Each row has a name. Each question is about the rows just above it.

[ 82 113 137  97 122  80 147 139  79 171 156  87 157  90  88 120] : pavu
[118  99 131 124 139 112 127 170 142 133 178 143 122 126 177 130] : Goke
[114 124 177 146 144 149 125 157 113  89 138  94 106  90  98 164] : bam
[159 102 154 176 174 159  86 101  81  89 175 177 119  88  97  89] : narid
[161 107  93 175 137 147  94 144  85 154 132 106 173 141  92 164] : doke
[ 83 118 160 103  95  94 175  97  83 134 173 132  95 122  79 131] : Konaf
[ 86 170  92 119 126 134 162  99 161  79 109 145 169  89  88 131] : tade
[113 173 141 139 133 121 142 131 146 129 174 106 116  99  89 119] : pubun
[147 130 175 171 178  91 116  81 147 123  90 100 150 105 115  88] : vome
Go on from [171 156  87 157] to the end of its row. : [ 90  88 120]
After [90 88], its row goes on with : [120]

[119  91 157 177  75 158 169 169 116 178 124 110 133  89 152 175  96 166
 162 158 122  84 152 178 100 154  82 138 104 108 141  79  92 109  86  80
 105 137 141 106 101 122 111 121  85 158  92  81  84 170 101 115 126 120
 171 150 129 161 181 133 156] = Bomi
[ 87  75 149  94 123 127  78 164 134 146  92 172 112 158  84  79  81 161
  84 125 127 110 138  96 123 126 171 111 130  86 101 180  88 173 125 140
 122 101 141 106 102 147 176  95 102 138 126 172 115 102 157 134 164 181
 168 126 113 170  97 112 132] = tir
[112  92  90 136 146 142  91 116  90 175 136  81 126 176 152  83 135 165
 131 144 108 142 100  97  92  78 112 132 146 129 146 125 102  74 161 162
 121 176  80 146 174 102  86 174  97 145  94  85 122  96 171 153  85 159
 137 159  96 173 173 166 142] = Gevi
[121 149 177 136 141  86 141 156 109 158 107 165 160  89 149  84 135 165
 118  92 123 105 144 121 106  94  90  92 112  88 171 134 175 102  84 100
  85 175  80 146 127 105 175 179 137 150 146  94 130 135 139 134  88  87
 106 110 114 107  92 139 121] = sidif
[125 170 157 177  75 159 169 165 154  89 158 158 124 119 148 122 158 167
 145 122  79  79 159 123 123  79  78  86 111  76  77 109 127 166  97 103
 127  93 133 124 170 117 171 130 100 105 137 159  99 102 158  84 149  78
 168 181 139  74 162 144 160] = zefe
The rest of the row after [175  80 146]: : [127 105 175 179 137 150 146  94 130 135 139 134  88  87 106 110 114 107
  92 139 121]
The rest of the row after [165 160]: : [ 89 149  84 135 165 118  92 123 105 144 121 106  94  90  92 112  88 171
 134 175 102  84 100  85 175  80 146 127 105 175 179 137 150 146  94 130
 135 139 134  88  87 106 110 114 107  92 139 121]
The rest of the row after [141 106 101]: : [122 111 121  85 158  92  81  84 170 101 115 126 120 171 150 129 161 181
 133 156]
After [107 165], its row goes on with : [160  89 149  84 135 165 118  92 123 105 144 121 106  94  90  92 112  88
 171 134 175 102  84 100  85 175  80 146 127 105 175 179 137 150 146  94
 130 135 139 134  88  87 106 110 114 107  92 139 121]
After [157 177  75 158 169], its row goes on with : [169 116 178 124 110 133  89 152 175  96 166 162 158 122  84 152 178 100
 154  82 138 104 108 141  79  92 109  86  80 105 137 141 106 101 122 111
 121  85 158  92  81  84 170 101 115 126 120 171 150 129 161 181 133 156]
After [102 157], its row goes on with : [134 164 181 168 126 113 170  97 112 132]
The rest of the row after [ 84 135 165]: : [118  92 123 105 144 121 106  94  90  92 112  88 171 134 175 102  84 100
  85 175  80 146 127 105 175 179 137 150 146  94 130 135 139 134  88  87
 106 110 114 107  92 139 121]

[ 91  91 170  88]  Duvek
[114  83  84 155]  Buti
[153  90 133  91]  Balem
[ 97 114 100 134]  Das
[168 128 163 106]  guse
[117 171 100 129]  fod
[151 162  97 171]  vokef
[168 144 163 106]  natom
[117 170 100 116]  lut
[ 92  91 170 141]  nemat
[103 129 147  97]  gat
[106  90 170  88]  sef
After [117 170], its row goes on with : [100 116]
Whose row is [153  90 133  91]? : Balem
After [117 171 100], its row goes on with : [129]
Go on from [ 90 133] to the end of its row. : [91]
After [ 91  91 170], its row goes on with : [88]

[133 163 152 138 126 120 113 135 140 137]  toba
[133 163 150 140 138 120 113 135 151 137]  lenam
[127 166 150 134 121 112 115 130 158 123]  Vudo
[132 173 152 139 121 111 115 132 156 137]  vodi
After [140 138], its row goes on with : [120 113 135 151 137]
After [152 138 126], its row goes on with : [120 113 135 140 137]
Go on from [127 166 150 134 121] to the end of its row. : [112 115 130 158 123]
The rest of the row after [152 139 121]: : [111 115 132 156 137]
After [121 112 115], its row goes on with : [130 158 123]
Go on from [150 134] to the end of its row. : [121 112 115 130 158 123]
After [113 135 140], its row goes on with : [137]

